A small network was shown many inputs. Here are its activations along a few directions, one row for each input.
Each table varies a few parts of the input and shows all the possible inputs, shuffled.
Descriptions start from the smaller parts, as in this example, which fits no table here: line(6) and (point or ring(11) or (values(3) and ring(5))).
Shared parts are said once, and a part with two or three values counts as separate values.

Other details of the inputs vary at random and push rows far along two fixed directions, the same in every table; ignore that.

A family of inputs:
R1: [ -1  -4   2 -11  -7  15   8   4   9  -7  18 -19 -22]
R2: [ -4  28   5 -12   0  -8  -8 -16   8  18 -16  28  16]
R3: [ -6  34  -8 -48   1 -30 -38  48  65 -19  56   3   7]
R4: [ -2 -24   8  11  -5  13  17 -11 -31  -4   0 -15 -28]
R5: [ -8 -19   3 -11   2 -28 -14  42   3 -37  52 -21 -23]
R6: [ -2  -5   1   7   4 -22 -10   7 -16  -2  -1  14   6]
R7: [ -1 -15   4  42   6  31  29 -52 -43  21 -99   8  47]
R8: [  4 -26   8  29  -7  29  30 -32 -45  14 -29 -11 -20]
R9: [  4  42 -15 -42   8 -40 -50  57  79 -11  63  14  21]
R10: [  3 -41  -6  11   9 -38 -16  61  -7 -47  64 -29 -22]
R11: [  9 -50  -5  23   2  -8   4  39 -19 -33  47 -40 -33]
R12: [ 15 -75  -5  55   7  -5  16  31 -55 -27  31 -42 -38]
R13: [  4 103 -13 -52   1  -6 -41 -14  89  56 -15  67  58]
R14: [ 10 -66   0  39   0   3  20  24 -46 -32  30 -46 -42]
R15: [ -3  23   4  -2   4 -18 -10 -18  -7  20 -27  39  24]
R16: [ 12  -4   3  29  -7  38  29 -54 -38  39 -55  12  -2]
R17: [ -5  11  -9 -30  10 -61 -47  73  44 -40  71   0   9]
R18: [  -8    1    3   34   13   10   11  -46  -36   25 -101   34   69]
R19: [ -7 -28   2  -1   6 -43 -18  48 -10 -44  54 -20 -20]
R20: [ -5  17  10  -8  -9  29  20 -49 -11  26 -35  11  -9]
R21: [ -1   9   5   6  -2   3   3 -23 -15  20 -29  21   8]
R22: [ 14 -16   0  27 -10  53  39 -46 -28  27 -34 -13 -23]
R23: [  8  -3   5  21 -12  49  36 -56 -32  36 -51   0 -13]
R24: [  3  34  -6 -30  -5  10  -9  -1  45   9  13   7   3]
R25: [ -7  92  -1 -61  -6   2 -24 -25  74  40 -18  52  37]
R26: [-16  45  -8 -39   9 -18 -28  24  72 -15 -11  11  66]
R27: [ -8 -32   8   4   0 -16   2  22 -22 -31  31 -22 -28]
R28: [ -6 -47  -2  21   1  30  33   9  -9 -38 -14 -60  -1]
R29: [ -3   7   3 -12  -3   2   0  -3   6   0   6   3  -6]
R30: [ -8  13  11   8   1  -8   3 -40 -34  26 -47  39  16]
R31: [ 14 -26   1  50   3  15  22 -40 -59  30 -48  14   1]
R32: [ -5  -4  13  13  -8  27  26 -54 -41  27 -47  13 -11]
R33: [  3 -67  -1  22   1 -15   4  55 -28 -54  63 -56 -47]
R34: [ 10 -42  -6  15  -1   3   8  33  -7 -30  46 -43 -35]
R35: [  8  81 -11 -40  -5  19 -17 -26  72  51 -16  42  34]
R36: [-15  51  -2 -66  -2 -19 -32  30  74 -13  48   6   2]
Description of these inputs: line(4) and (point or line(8)).
The inputs of R23 and R3 match in every part but the line(4) part. If R24 is changed in the same way as R23 into R3, which row does it become? -> R16
List by row number the other rows that have the line(4) part in common with R11. -> R2, R5, R7, R9, R14, R21, R27, R33
Change only the line(8) part in R15. List by row number the other rows that result. -> R6, R10, R12, R17, R19, R30, R31
Start at R18 and move only the line(4) part, one step at a time. The first step leads to R7. Which rows follow, in order? -> R26, R28

A family of inputs:
R37: [  3 -46  19  50  -9  43  50 -55 -88  24 -54 -16 -40]
R38: [-17 -10  -1 -50   3 -31 -26  73  48 -67  96 -41 -29]
R39: [ -3  36  -6 -24   2  -1 -17   9  41  15  -5  16  31]
R40: [  9 -11   0   6   9 -20  -9  12  -9  -4  46   0 -26]
R41: [ 20 -55   6  64  -7  53  48 -49 -78  25 -61 -22 -18]
R42: [ 12  55 -15 -28   5 -21 -37  22  59  17  11  33  33]
R43: [-10  58   6 -31  -5  19   7 -57  21  35 -51  37  21]
R44: [  0 -42   8  20  -9   9  16   5 -43 -15  19 -25 -45]
R45: [  9  47  -9 -13  -3  -1 -16 -10  35  35 -23  35  38]
R46: [ -6  70  -5 -29  -6  13 -15 -34  54  45 -51  45  56]
R47: [-14 -20  17  35   6 -10  15 -46 -68  14 -70  31  23]
R48: [  4 -36   6  21 -10   1  16   3 -43  -7  18 -19 -41]
R49: [ -3 -46  -5   4   3   6  11  47  13 -57  51 -60 -23]
R50: [  3  44  -3 -38  -1 -35 -38  25  44   3  39  32   3]
R51: [ -3  -3  -5  -7   2  16  12  -2  24 -18   2 -23   4]
R52: [-10 -61  -4  25  17 -42 -10  66 -26 -70  29 -43   9]
R53: [ 16  31 -14  11  10   6  -5 -30  13  47 -28  42  30]
R54: [-11 -10   3 -15  -8  -6   0  20   2 -23  30 -22 -27]
The inputs of R48 and R45 match in every part but one. If R43 is changed in the same way as R48 into R45, which row does it become? -> R51
What do these inputs look like to the network? -> values(2) and (point or line(8))
Change only the values(2) part in R44. List by row number the other rows that result. -> R41
